<200>: [-37   8 -54  72 -53 -14 -35 -36]
<171>: [103 -64  72  42 -54  71 103  96]
<217>: [-40 -32 -65  71  42 -31 -56 -46]
[-40 -32 -65  71  42 -31 -56 -46]
<217>
[-37   8 -54  72 -53 -14 -35 -36]
<200>
[103 -64  72  42 -54  71 103  96]
<171>

<49>: [   7   45   26   45  -56    6   -1  -61  -21   28  -29   -1 -103  -31
  -49  -13  -74  -47  -22  -26   10  -61   58    1  -23  -25   25  -83
  -54  -36 -117  -33   -6  -40  -10  -80   24   34   42  -39   41   31
   21  -30   31  -12  -75   47   33   64  -47  -85  -47   14  -61   16
   48    7  -78]
<195>: [   7   45   30   45  -56    6   -1  -61  -21   28  -29   -1 -103  -31
   19   54   30   11  -22  -26   20  -61   58    1  -23  -25   25  -83
  -54  -36   35  -33   -6  -40  -10  -80   15   22   26   26  -19  -76
   29 -116  116   -2   19   10   33   13  -29  -73   20  -54   43 -117
   52  -90    1]
<217>: [ -24  -31   43   -5  -44    6  -27  -18   14   63   -8   15   -5  -22
  -35  -46  -48  -11  -35   -5   -7  -30   62    7  -13  -11  -57  -13
   32  -42   19   -4   19    6   -7  -83   24   29 -116  -39   41   28
   21  -30   31  -12  -75  -14   33   64  -47  -85  -47   14  -46   16
   48    7 -117]
[   7   45   30   45  -56    6   -1  -61  -21   28  -29   -1 -103  -31
   19   54   30   11  -22  -26   20  -61   58    1  -23  -25   25  -83
  -54  -36   35  -33   -6  -40  -10  -80   15   22   26   26  -19  -76
   29 -116  116   -2   19   10   33   13  -29  -73   20  -54   43 -117
   52  -90    1]
<195>
[ -24  -31   43   -5  -44    6  -27  -18   14   63   -8   15   -5  -22
  -35  -46  -48  -11  -35   -5   -7  -30   62    7  -13  -11  -57  -13
   32  -42   19   -4   19    6   -7  -83   24   29 -116  -39   41   28
   21  -30   31  -12  -75  -14   33   64  -47  -85  -47   14  -46   16
   48    7 -117]
<217>
[   7   45   26   45  -56    6   -1  -61  -21   28  -29   -1 -103  -31
  -49  -13  -74  -47  -22  -26   10  -61   58    1  -23  -25   25  -83
  -54  -36 -117  -33   -6  -40  -10  -80   24   34   42  -39   41   31
   21  -30   31  -12  -75   47   33   64  -47  -85  -47   14  -61   16
   48    7  -78]
<49>

<217>: [ -7 -20 -47  24  16   7 -24  -5  60]
<171>: [  7  52  36 -38 -13   7   7 -11  25]
<114>: [ 92  36   6 -26  47  -5  16 -11 -12]
<52>: [-10 -18  16 -11 -22  18  28 -10  16]
<68>: [  7  52  -7 -13 -13  -8 -11  17  44]
common <68> <114>: 
[-11]
common <217> <171>: 
[7]
common <217> <52>: 
[16]
common <52> <68>: 
[-11]
[  7  52  -7 -13 -13  -8 -11  17  44]
<68>
[ 92  36   6 -26  47  -5  16 -11 -12]
<114>

<200>: [-20 -36  22  16  30   7  -1 -13   6 -32  -9  48 -24 -28 -10  11  25 -53
 -15  20  35 -39 -17  24 -43  21 -14  33  -8 -12 -21  40   8  16 -79 -14
  17   8   5  20  22 -13  31 -23  11 -58 -10]
<68>: [-20 -36  22  16  30   7  -1 -22   6 -32  -9  48 -24 -28 -10  11  25 -53
 -15  20  35 -39   3  24 -43  21 -14  33  -8 -12 -21  40   8  16 -79 -14
  17   8   5  20 -16 -13  31 -23  35 -33  48]
<201>: [-20 -36  22  16  30   7  -1 -22   6 -32  -9  48 -24 -28 -10  11  30 -53
 -15  20  35 -39   3  24 -43  29 -14  33  -8 -57 -21  40   8  16 -79 -14
  17   8   5  20 -16 -13  31 -23  11 -16 -10]
<27>: [-37  -9   3  13  30 -41 -13 -21  35 -45  20  41  -4   4  -1  20  -8 -58
 -49  72  -4 -10   0   2 -35 -23  54  -7 -11  -4 -48  15  31  -1 -46 -45
  14 -90  32  52   2 -47  -6 -48  20 -42 -24]
[-20 -36  22  16  30   7  -1 -22   6 -32  -9  48 -24 -28 -10  11  25 -53
 -15  20  35 -39   3  24 -43  21 -14  33  -8 -12 -21  40   8  16 -79 -14
  17   8   5  20 -16 -13  31 -23  35 -33  48]
<68>
[-20 -36  22  16  30   7  -1 -13   6 -32  -9  48 -24 -28 -10  11  25 -53
 -15  20  35 -39 -17  24 -43  21 -14  33  -8 -12 -21  40   8  16 -79 -14
  17   8   5  20  22 -13  31 -23  11 -58 -10]
<200>

<68>: [ 13 -17  71   9  27 -25 -68 -69 -38  -4 -30  -8]
<171>: [ 41  -3 -50  33 -17  18  36   3 -49  19 -20 -37]
<52>: [-95 -69 -32 -25 -30   9 -12  93   4  15  21  37]
<49>: [ 41  -3 -50  33 -70  18  36 -68 -27 -43  20 -22]
<148>: [  35 -102   -1  -67  -45  -52  -20  -91   77   15   91  -65]
common <68> <49>: 
[-68]
[ 41  -3 -50  33 -17  18  36   3 -49  19 -20 -37]
<171>
common <171> <68>: 
[-17]

<27>: [-62  35  12 -98  37]
<49>: [-74  55 -40  13 -60]
<52>: [71 72 13 55 -1]
[-62  35  12 -98  37]
<27>
[-74  55 -40  13 -60]
<49>
[71 72 13 55 -1]
<52>

<27>: [ 32  48  21  22  16  40  18 -56]
<195>: [-56  -4  52  27  68   3  32  43]
<68>: [ 23  -1 -68 -99 -26 -58 -26  79]
<148>: [  32  -56   21  -57 -100   23   71  -56]
<201>: [ 32  48  21  22  16  22 -57 -56]
common <68> <148>: 
[23]
[-56  -4  52  27  68   3  32  43]
<195>
common <148> <68>: 
[23]
[ 23  -1 -68 -99 -26 -58 -26  79]
<68>

<171>: [-24 -19  19  39 -19  29  39  31 -11 -36]
<200>: [-20 -18  16  30  23  26  35  27 -11 -32]
<83>: [-67 -18  63  55  17  65  84  72  -5 -80]
<201>: [ -86  -20  115   68   17   82  106   91   -4 -102]
<148>: [ 11  -9 -13   3  14  -5  -5  -7  -6 -54]
<217>: [ -24  -19   19   33   24   29 -119   31  -11  -36]
<52>: [11 -9 38  3 14 -5 -5 -7 39  6]
<27>: [  96   24  -91  -78  -22  -93 -119 -103    6  115]
common <27> <52>: 
[6]
common <52> <171>: 
[39]
common <27> <201>: 
[115]
common <83> <148>: 
[-5]

<217>: [  51   54 -105   47  -11]
<114>: [  53   53 -106   43  -14]
<148>: [  46   54 -105   34   -4]
<171>: [  48   54 -104   38 -102]
<27>: [  48   44 -103   35   -6]
<83>: [  54   53 -106   45  -15]
<200>: [  45   54 -102   33   -2]
<52>: [  52 -101 -105   42  -12]
<195>: [  49   54 -104   45   -7]
common <148> <200>: 
[54]
common <27> <171>: 
[48]
common <171> <27>: 
[48]
common <52> <148>: 
[-105]

<200>: [-32  -4   9  26  -5  -8  -1]
<68>: [  2 -66  20   9  44   4   1]
<171>: [ -5 -15   1  -6  -6  -5  -1]
<217>: [-32  30  54  36  43  44  38]
common <171> <68>: 
[1]
common <68> <200>: 
[9]
common <68> <217>: 
[44]
common <200> <68>: 
[9]
common <217> <68>: 
[44]

<114>: [-40   8  48 -26   3  74 -18 -90   3   0]
<27>: [ 28 -25 -33 -62 113   6  59  11 -33  20]
<217>: [ 42 -32 -22 -20  69  10 -75 -96  22  38]
<148>: [ -36  -28    6  -16   -7   55   44 -113  -24    5]
<49>: [ -41   42    2   -8   -9   52  -38 -110   51   -3]
<68>: [ 32 -24 -30 -59 119   7  56 -46  74   2]
<195>: [-46  11  51 -22  -6  41  50 -94   5   9]
<171>: [  46  -29   -5   11   50    1  -76 -102   30   44]
common <217> <49>: 
[42]
common <114> <68>: 
[74]
common <49> <68>: 
[2]
common <195> <68>: 
[-46]
common <171> <148>: 
[44]
common <49> <217>: 
[42]

<148>: [ -9 -21 -22  13  84  74  53  72 -11  64 -22  33   6   9  -8  -1  -6   2
  84 -14  32  42 -12  35  46  -6  -5 -58 -42 -37  73   4   6 -11   6  31
  73 -33 100]
<195>: [ -2  58  54   8  11  21  78  10  35  26   6  34  50  72   7  77  12   6
 -97  43  73 -23  -6  58  -7 -18   4  34  22   5  15   8 -14  63  -4  -2
 -57   0  11]
<171>: [  0  42 -93  -4  38  45  43  38  49  52   6  35  19  50  35  45  -4 -40
 -26   3  -7  19 -69  48  61 -78  38 -35 -36 -78  53 -42 -51  21  -8  27
 -22 -36  52]
[  0  42 -93  -4  38  45  43  38  49  52   6  35  19  50  35  45  -4 -40
 -26   3  -7  19 -69  48  61 -78  38 -35 -36 -78  53 -42 -51  21  -8  27
 -22 -36  52]
<171>
[ -2  58  54   8  11  21  78  10  35  26   6  34  50  72   7  77  12   6
 -97  43  73 -23  -6  58  -7 -18   4  34  22   5  15   8 -14  63  -4  -2
 -57   0  11]
<195>
[ -9 -21 -22  13  84  74  53  72 -11  64 -22  33   6   9  -8  -1  -6   2
  84 -14  32  42 -12  35  46  -6  -5 -58 -42 -37  73   4   6 -11   6  31
  73 -33 100]
<148>

<195>: [ 24  21  11 -55  -6  43  -7]
<148>: [ -7  21  11 -55  -7  62  -7]
<114>: [-23   5  63  62 -15 -15  88]
common <148> <114>: 
[62]
common <114> <148>: 
[62]
[-23   5  63  62 -15 -15  88]
<114>
[ 24  21  11 -55  -6  43  -7]
<195>

<217>: [-26  -9   3  -1]
<195>: [-27 -14  17   1]
<83>: [ -2 -30  16 -42]
<49>: [-2  3 36 61]
<27>: [-47   3  12   7]
<52>: [ -6 -33 -15  -7]
<114>: [-10  46  -4  34]
<201>: [ -6 -33   4  96]
<148>: [-4 -2 36 61]
<171>: [-11 -21  61 -40]
<68>: [-10  55  -4  34]
common <49> <171>: 
[61]
common <114> <148>: 
[-4]
common <83> <49>: 
[-2]
common <217> <27>: 
[3]

<83>: [ 13 -85  15  -3  63   7]
<68>: [ 25  24 -65  34  55  62]
<201>: [ 24 -34   6 -18  64  88]
<49>: [ 19 -38   6 -17  95  39]
common <201> <49>: 
[6]
common <201> <68>: 
[24]
common <49> <201>: 
[6]
common <68> <201>: 
[24]

<27>: [  7  59 -41  30  -5 -27]
<201>: [ 38  60 -96  66 -66 -97]
<200>: [-24 -62  67 -25   1  83]
<217>: [-61 -83  29 -54  22  78]
<49>: [-62  24  20 -23  -5 -97]
<68>: [  1  89  40 -23  39 -36]
<52>: [-24 -98  38  33  60  -1]
<195>: [ 24  23  67   5 -30 -91]
<171>: [-33 -73  59 -35  12  97]
common <49> <68>: 
[-23]
common <195> <49>: 
[24]
common <200> <195>: 
[67]
common <171> <27>: 
[59]
common <27> <49>: 
[-5]
common <201> <49>: 
[-97]

<114>: [-18 -32 -93  -7  86 -79 -97]
<171>: [100   4  83 -57  65  42 -53]
<201>: [-56 -49 -57  34   8  72  56]
<52>: [-50 -93  12 -53  35 -92  81]
<27>: [  6 -50  86  82 -16  78 -17]
common <52> <27>: 
[-50]
common <201> <171>: 
[-57]
common <114> <27>: 
[86]
common <27> <52>: 
[-50]
common <171> <52>: 
[-53]
common <27> <114>: 
[86]
common <52> <114>: 
[-93]

<148>: [-39 -18  12  40]
<217>: [-10 -20   8  34]
<114>: [-9 -7  5 31]
<83>: [16 54 27  4]
<49>: [-10  54 -16  -8]
<171>: [33 49 -5 -9]
<195>: [-27  -7  -9  31]
<52>: [ -23   -9 -106   41]
<68>: [ 55  51  53 -11]
[-10 -20   8  34]
<217>
common <52> <195>: 
[-9]
common <52> <114>: 
[-9]
common <83> <49>: 
[54]
common <114> <171>: 
[-9]

<68>: [-51  38 -36  11 -49]
<148>: [-36  88 -52  22 -50]
<217>: [ 45  -5 -15 -72  87]
<195>: [ 21 -30  88 -42  48]
<83>: [ 45  -5 -20 -72  87]
<52>: [ 87  36 -32 -39  30]
<49>: [ 54 -11  54  15  27]
<27>: [ 25   9   1 -57  88]
<201>: [ 25 -18   1 -57  87]
common <27> <148>: 
[88]
common <217> <201>: 
[87]

<217>: [106  25  13 -38 -76  -3 -79  25  34  33   5  11  46]
<52>: [ 67   5  13 -13 -77 -33 -69  28  14  23  11  14  44]
<148>: [-21   3   9  16 -84 -80  10  27  -4   8  30  11  25]
common <52> <148>: 
[11]
common <148> <52>: 
[11]
[ 67   5  13 -13 -77 -33 -69  28  14  23  11  14  44]
<52>

<171>: [   7  -21   16  -10   42  -33    5  -68  -35 -114  -20  -39]
<114>: [-70   2  95   7  63  60  65   1 -23  33  61  20]
<68>: [ -5  62  94  77  66 -22   2   7 -45  29  32  57]
<49>: [ -46   18  -36  -94  -17   -4   36  -65  -19  -53   14 -100]
<200>: [-12 106 -64 -50  41 -55 -24  -4 -10  43  -2 -56]
<195>: [  57  -23 -113  -31   10   20  -33   52   62   61  -43   -4]
<148>: [ 62 -27 -63  -9 -94 -48 -48 -29   4 -81 -55 -21]
<52>: [-38 -90  62 -15 -13  98  72  11  43 -15  41  10]
common <171> <195>: 
[-33]
common <49> <200>: 
[-4]
common <148> <195>: 
[62]
common <148> <171>: 
[-21]

